Each row below holds a small network's activations on one input, seen along a few directions.
In each table, some parts of the input vary, and every possible input appears once, in random order.
Descriptions start from the smaller parts, as in this example, which fits no table here: one of 6 places along a line, together with either a single point or one of 9 places around a ring or (one of 2 separate values, together with one of 5 places around a ring).
Shared parts are said once, and a part with two or three values counts as separate values.

Other details of the inputs shift rows strongly along two fixed directions, in all tables alike. That doesn't count.

Rows:
x1: [ -8  11  -5   4  14   8 -17 -12 -17   6 -12 -14]
x2: [-10  -4 -19  -4  -3   9 -15   8   5   6   2  -6]
x3: [ -1  -9  89 -13 -34 -43  48  14  -2  20  24 -18]
x4: [  5  13 -13   2   4   6 -12  -4  21   8  -1  -5]
x5: [ -9   3  -3  11   0  12 -28   6   1   3 -13 -11]
x6: [-17  -7  82 -15 -40 -35  27 -11 -15  38  48  -3]
x7: [ -4  13 -21   4   5  -9  -6  13  12   1   3  -4]
x8: [  8 -13  93 -26 -44 -33  20  -2  -7  23  28 -17]
x9: [  9  -7 -11   0  17   8  -1  -1  12   3  -4 -18]
x10: [  4   4 -16 -18   3   6 -16   6   0   2  -2  -9]
x11: [ 18 -12  26  32   0  23  22  -6 -21 -92  -7  83]
x12: [  1   5 -15  -7  -8   5 -21  -1  11   9  -9  -3]
x13: [  8  -2  89 -13 -37 -45  36   6  -1  16  32 -20]
x14: [  1 -14  92 -17 -49 -36  15  -2   0  30  29  -9]
x15: [ 17 -42  16   7  -7  34  22 -13 -22 -80   0  88]
x16: [ -1   7 -22  -3   2   2 -18  -3  -5  18   5   3]
x17: [  1   5 -16  -3  13  12  -1   5   9  -2  10 -16]
x18: [ -4  20 -18   1  -1  -9   1  11  16   4 -17  -2]
x19: [ 12   9 -18  -9   1   6 -12 -10  -7  12  -3  -8]
x20: [ -2  -6 -18  13   8  -7   1   9  14   3  -7 -11]
x21: [ -2 -18  88 -20 -31 -36  32 -17 -19  36  34 -13]
x22: [ -7  -7 -15   9  11  11  -4   4  16   6   6 -12]
x23: [ -3  -3 -18 -12   2  11 -10   8  -1   0   2 -14]
x24: [  1 -13 -19   6   5   4 -11  -8  -3  20  -5  -5]
x25: [ -4   2 -15  -4   6  -4 -15 -21  -2  19 -14  -1]
x26: [  7  13 -14  -9  14   7  -7   3  10   0   6 -11]
x27: [  5 -16 -13  -9   6   7 -10   1   2   4 -12 -17]
x28: [  9   6 -14 -15  -3   7 -16  -1   4   3 -10 -11]
x29: [  2  -8 -12   9  12   6  -6  -1  19   9  -3 -10]
x30: [ 12  14 -12  -6   9   8  -7  -4  14   1  -2 -13]
x31: [ 13 -39  10  22  -8  30  21 -22 -26 -64   7  99]
x32: [ 11 -17  12   8  -4  18  15 -32 -25 -62   2 111]
x33: [ 22 -21  15  24  -8  11  25 -15  -6 -80  -9  96]
x34: [ -3  11 -15   3   3 -12   1  10  15   3 -24  -6]
x35: [ -9  -9 -19  -8  14   7  -2 -12 -12  11  -1 -12]
x36: [  0 -11 -20  -2   9  12  -4  -2 -12  10   4 -14]
x37: [ 12   5  -9  -5  13   5  -7  -5  12   0  -8 -16]
x38: [-10 -16 -17   0   0  10 -13   7   6   8  -2 -10]
x39: [ -7  20  -4  10  11   1  -1  19  -1 -10 -22 -19]
x40: [ -7   4 -17   5   8  10  -6   5  15   5  10  -8]
x41: [ -8 -10 -17   1  10  -1  -8 -17  -3  21 -10  -3]
x42: [  0  -6 -14   0  16  14   1   4   9  -1   5 -20]
x43: [  4  14 -20  -5  10  -6  -1  13   5  -6   2 -12]
x44: [-16  -1 -19   7   6  -3   9  19  11   2 -10  -9]
x45: [ 25 -28  15  18 -11  22  13 -31 -23 -63  -7 103]
x46: [  4  21 -16  -7   4  -7   6  12   9  -3 -18 -10]
x47: [  8 -12 -17  -2  10   6  -6  -8  -9  14  -5 -13]
x48: [ -8   0 -18  -1  11  -1  14  20   4  -5 -11 -17]
x49: [ 26 -23  21  20  -3  24  18 -25  -1 -74  -5  97]
x50: [  9  16 -18  -2   4  -5   0   6  10  -5  -5 -14]
x51: [ -2 -17 -14   0   1   5 -15   1   9  11 -11  -8]
x52: [  5  -5 -17   4  13  -5   6   9   8  -3  -8 -19]
x53: [ -7  -1 -24   3   1   8 -11  -1  -6  16   9  -3]
x54: [-10  -6 -21  13   7  -2   3  14  12   0   2 -13]
x55: [ 23 -15  15   2  -5  22  21 -39 -28 -68  -6 101]
x56: [ -3  10 -19 -17  12   0 -10 -13 -12  12   0  -3]
x57: [ -2   4  -2   2   5  14 -23   6  -6  -4 -14 -20]
x58: [  4  12 -13  -6   8  -9   6  10   8  -4 -24 -14]
x59: [ -1  -1  98  -4 -37 -24  16  -2 -27  27  37 -19]
x60: [ -4   3 -17  -9  -2   3 -21   6   7   9  -1  -1]
x61: [ -4 -14  84  -8 -34 -37  44  15  -5  15  46 -24]
x62: [ -3   7 -22   1   8  -1   6  15   4  -8   6 -17]
x63: [ -9  18 -20  -2   4 -10   1  18  12   3 -10   0]
x64: [ -7  -1 -17   8   7  -9   7  14  14   5 -20  -8]
x65: [ -8  12 -20  -4   8  -2  12  20   4  -6  -7 -14]
x66: [ -6  12  -1  20  11  13 -19   3  11   1  -5 -13]
x67: [ -2  20 -18 -10   9  -8   6  19   5  -4 -10  -8]
x68: [  3   3 -14 -12  11  -2  -9 -21  -9  12 -15  -9]
x69: [ -9  14  -7  24   7   0 -13  13   7  -5  -9 -14]
x70: [-15  19  -5  19   6  -2  -6  19   6  -3 -22 -11]
x71: [-15  11 -22   4   3  -5   7  20  11   1  -6  -6]
x72: [ 11  -9  89 -20 -40 -34  24 -11 -18  33  34 -14]
x73: [  1  13   0  11  16  15 -14   4   4  -5  -6 -21]
x74: [-17 -10 -20   1   9   4  -7 -12  -6  18   0  -4]
x75: [  1  15 -19   6  -1  -8  -5   6  17   2  -5  -6]
x76: [  4   8 -20   0  -4   4 -17 -10  -1  19  -3   1]
x77: [ -9   3 -21 -11  11   5  -4 -11 -13  10   3  -8]
x78: [ -7   7  -7  17   4  11 -25  -3 -10  12  -7  -8]
x79: [ -1  -8  82 -18 -41 -27  30  -1 -22  30  52 -14]
x80: [-16  10  -6  12   9   6 -22 -13 -10  13 -12  -6]
x81: [-10   6 -23  10   3  -3   1  15  11  -1   7  -9]
x82: [  6   8 -20 -12   7   5 -13  -3 -12  11   5  -5]
x83: [ -5  11 -18  -5   2  -1 -15 -20  -1  19  -8   3]
x84: [  0  12 -15  -1   9   4 -12   3  17   7   7  -3]
Description of these inputs: one of 2 separate values, together with one of 6 places along a line, together with either a single point or one of 6 places around a ring.
- Changing only the place on the line of 6 turns x9 into x3. The same change can be made to x37. Which row results? => x58
- Changing only the place on the line of 6 turns x1 into x11. The same change can be made to x55. Which row results? => x50
- A walk changes only the place on the line of 6. It starts at x34 and steps to x33. List the rest of the walk in order. => x49, x14, x45, x25
- List by row number the other rows that have the place on the line of 6 and the choice among 2 separate values in common with x76. => x16, x24, x31, x45, x53, x78
- List by row number the other rows that have the place on the line of 6 and the choice among 2 separate values in common with x8. => x10, x15, x23, x27, x28, x57
- Change only the place on the ring of 6 in x6. List by row number the other rows that result. => x25, x32, x41, x74, x83

Rows:
x85: [  0  -4  -8  11   8  10  -1   2  -4 -20  -8  12]
x86: [  6  -4 -14   4   5  10   4   2   3 -19   0  14]
x87: [  5   2 -12  -1   6   5   2  -2  -2 -19  -9  16]
x88: [  4   8 -10   5   2   1  -2  -4   2 -15 -14  22]
x89: [ -9  11   9   5  -4  -8 -10   9   5  19  -1 -26]
x90: [ 12 -21 112  -6 -48 -25  50  -3 -16 -18  45  41]
x91: [ -1  15   8  -2  -5 -10 -10   7   8  18   0 -26]
x92: [-11   0   1   2  -1  -7   1  12   6  19  10 -29]
x93: [ -8   0   2  -1   0  -7   1  10   9  19   9 -29]
x94: [ -1  -8 -10  11   7  12   2   4  -2 -18  -5  13]
x95: [ -7  12  10   2  -3  -8 -10   6   8  19  -2 -27]
x96: [  5 -16 -14  -3   4  16  -9 -17 -12  -4  -2  20]
x97: [  3  -3 -18   1   5   2   9  -1   2 -15  -4  19]
x98: [  3   9  -9   3   2   5  -5  -2   1 -17 -12  20]
x99: [ -5   7   0 -11  -2 -11   2   9   6  20   4 -25]
x100: [  5 -10 -11  -2   5  16 -10 -22 -15  -6  -5  17]
x101: [  3   2  -7   4   4  15 -18 -22 -14  -2  -7  24]
x102: [  4 -18 -17  -3   5  13  -8 -17  -9  -4   5  21]
x103: [ -6   4   8  -1   2  -7  -3   7   5  17   1 -31]
x104: [ -3   9   1  -8  -1 -16   2   5   4  21  -1 -25]
x105: [  5  -3 -15   1   5   3   7  -1   0 -15  -9  19]
x106: [  8   0  -9   4   7   9   0  -1  -1 -21  -7  12]
x107: [ -6   6  -2 -10  -2 -12   4   9   8  20   9 -25]
x108: [ -7   1   5  -2   1  -6   0   9   7  19   4 -30]
- Describe the family of inputs behind these rows. => one of 4 places along a line, together with either a single point or one of 5 places along a line
- Changing only the place on the line of 4 turns x86 into x90. The same change can be made to x102. Which row results? => x96
- List by row number the other rows that have the place on the line of 4 in common with x87. => x85, x100, x103, x104, x106

Rows:
x109: [  1  -8  -1 -17  -2  -7   2   0   1  24  11 -25]
x110: [  2 -16 -30   1   7  14  -1  -6  -1 -12  -2  24]
x111: [-11  -4   3  -1  -2  -3  -3   6   1  23  16 -24]
x112: [ 12 -24  94   5 -33  -9  38 -11 -19 -30  28  44]
x113: [-10   0   9   7  -1  -6  -5   5   5  22   5 -25]
x114: [-10  13   3   3  -3 -19  13  27  19   8   2 -25]
x115: [  7  -2 -23  -4  12  10  -2 -14 -11 -15 -15  21]
x116: [ -9   5   1  -8  -4 -15  -1  -4  -3  29   3 -16]
x117: [  4  16   8 -12  -5 -10 -10  -4   3  22   3 -21]
x118: [  6 -11 -21   3  14  22  -3  -4  -7 -22  -2  13]
x119: [-10  11  12   3  -7  -8 -14   4   2  22  -2 -21]
x120: [  7   4 -12   7   9  16 -14  -6  -6 -22 -20  16]
x121: [  7   6 -21   7  12   5  13  17  11 -36 -16  11]
x122: [  4   8 -21   6   5  10 -13 -10   2 -14 -10  28]
- Changing only one part turns x111 into x118. The same change can be made to x110. Which row results? => x109
- Describe the family of inputs behind these rows. => one of 2 separate values, together with either a single point or one of 6 places around a ring
- Change only the choice among 2 separate values in x114. List by row number the other rows that result. => x121

Rows:
x123: [ 3 -1 -4  1  0 -3  5  1  2 -5 -8  1]
x124: [-1  7  0  9  1 -1 -4  3  2 -6 -3  3]
x125: [ 0  2 -5  1  2 -5  4  3 -2 -6 -4  3]
x126: [ -1  -3  -6  -3  -1   2  -8 -10  -6   5   3   9]
x127: [-1  0 -4  3  1 -3  6  4  0 -3 -7  4]
x128: [  2  -8  -1   0   2   7  -7 -12  -8   2  -3   1]
x129: [-11  12   8 -17  -2 -17 -17   3   2  63  12 -71]
x130: [-13  20   4 -14  -5 -27  -4  16  10  56   8 -71]
x131: [ 4  6  1  6  2  1 -4  3  5 -6 -5  2]
x132: [ 5  1 -4 -1  2 -3  4  3  1 -5 -6  2]
x133: [-1  9 -1  0  0  2  0  4  1 -7 -4  3]
x134: [ 1  9  0  8  0  2 -2  2  2 -6 -3  3]
x135: [ 0  3  0  1 -1  0 -2  3  4 -8 -8  2]
x136: [-1 -5 -4  1  4  1  6  1  6 -6 -1  0]
x137: [ 1 -8 -6  2  0  3  4  5  4 -6  1 -1]
x138: [-4  5  0  3  0  1 -1  5  2 -5 -8  4]
x139: [-3 -2 -5  1  5 -1  5  3  2 -6  2  2]
x140: [  8 -12 109 -10 -48 -36  48  -2 -14  -2  41  23]
x141: [-2 -6 -6  3  2  2  3  7  1 -7  4  1]
x142: [ 3  5  0 -1  1  1 -2  4  3 -7 -7  2]
x143: [ -1  -5  -2   0   3   6  -8 -10 -11   2   0   3]
x144: [ 4 -7 -5  0  2  4  3  7  4 -6  2  0]
x145: [  4  -2  -6  -6  -1   4  -7 -11  -4   5   3   8]
x146: [ 2  8  0 -2  1  2 -1  4  2 -8 -5  2]
x147: [-3  5  1 11  1  1 -3  4  4 -3 -6  5]
x148: [ 1  4  1  8  0  0 -3  1  6 -6 -6  2]
x149: [  2  -6  -6  -4  -2   3  -7 -12  -2   5   0   8]
x150: [ 2 -3 -4 -1  6  2  6  3  5 -6  0  1]
x151: [-3  6 -1  1  1 -1 -2  4  0 -8 -5  3]
x152: [  5  -6   0  -3   4   8  -8 -10  -8   2  -2   2]
x153: [ 1 -1 -5 -1  5  2  6  2  4 -6  2  1]
x154: [-1  0 -6  0  4  2  7  2  2 -6  2  1]
x155: [ 0 -3 -7  2  0  4  5  6  1 -6  5  0]
x156: [ -2  -5  -6  -1  -1   4  -6 -10  -4   8   0  10]
x157: [  1  -2  -2  -1   2   8  -6 -11 -11   2   0   2]
x158: [  1  -1  -7  -4  -2   5  -6 -11  -6   6   4   9]
x159: [ 3  8  1  6  1  1 -3  2  4 -6 -3  3]
x160: [  5  -4  -5  -6   0   4  -8 -11  -3   5   1   8]
x161: [-5 -4 -4  3  5  1  7  3  4 -3 -1  3]
x162: [-3 -7 -6  5  1  3  4  8  2 -4  1  2]
x163: [ 3 -4 -6  0  2  4  4  6  3 -7  4  0]
x164: [ -2  -6  -1   2   3   8  -7  -9 -10   5  -3   4]
- Describe the family of inputs behind these rows. => one of 6 places around a ring, together with either one of 2 separate values or one of 5 places along a line
- Changing only the place on the ring of 6 turns x130 into x140. The same change can be made to x134. Which row results? => x159
- Change only the choice among 2 separate values in x156. List by row number the other rows that result. => x164
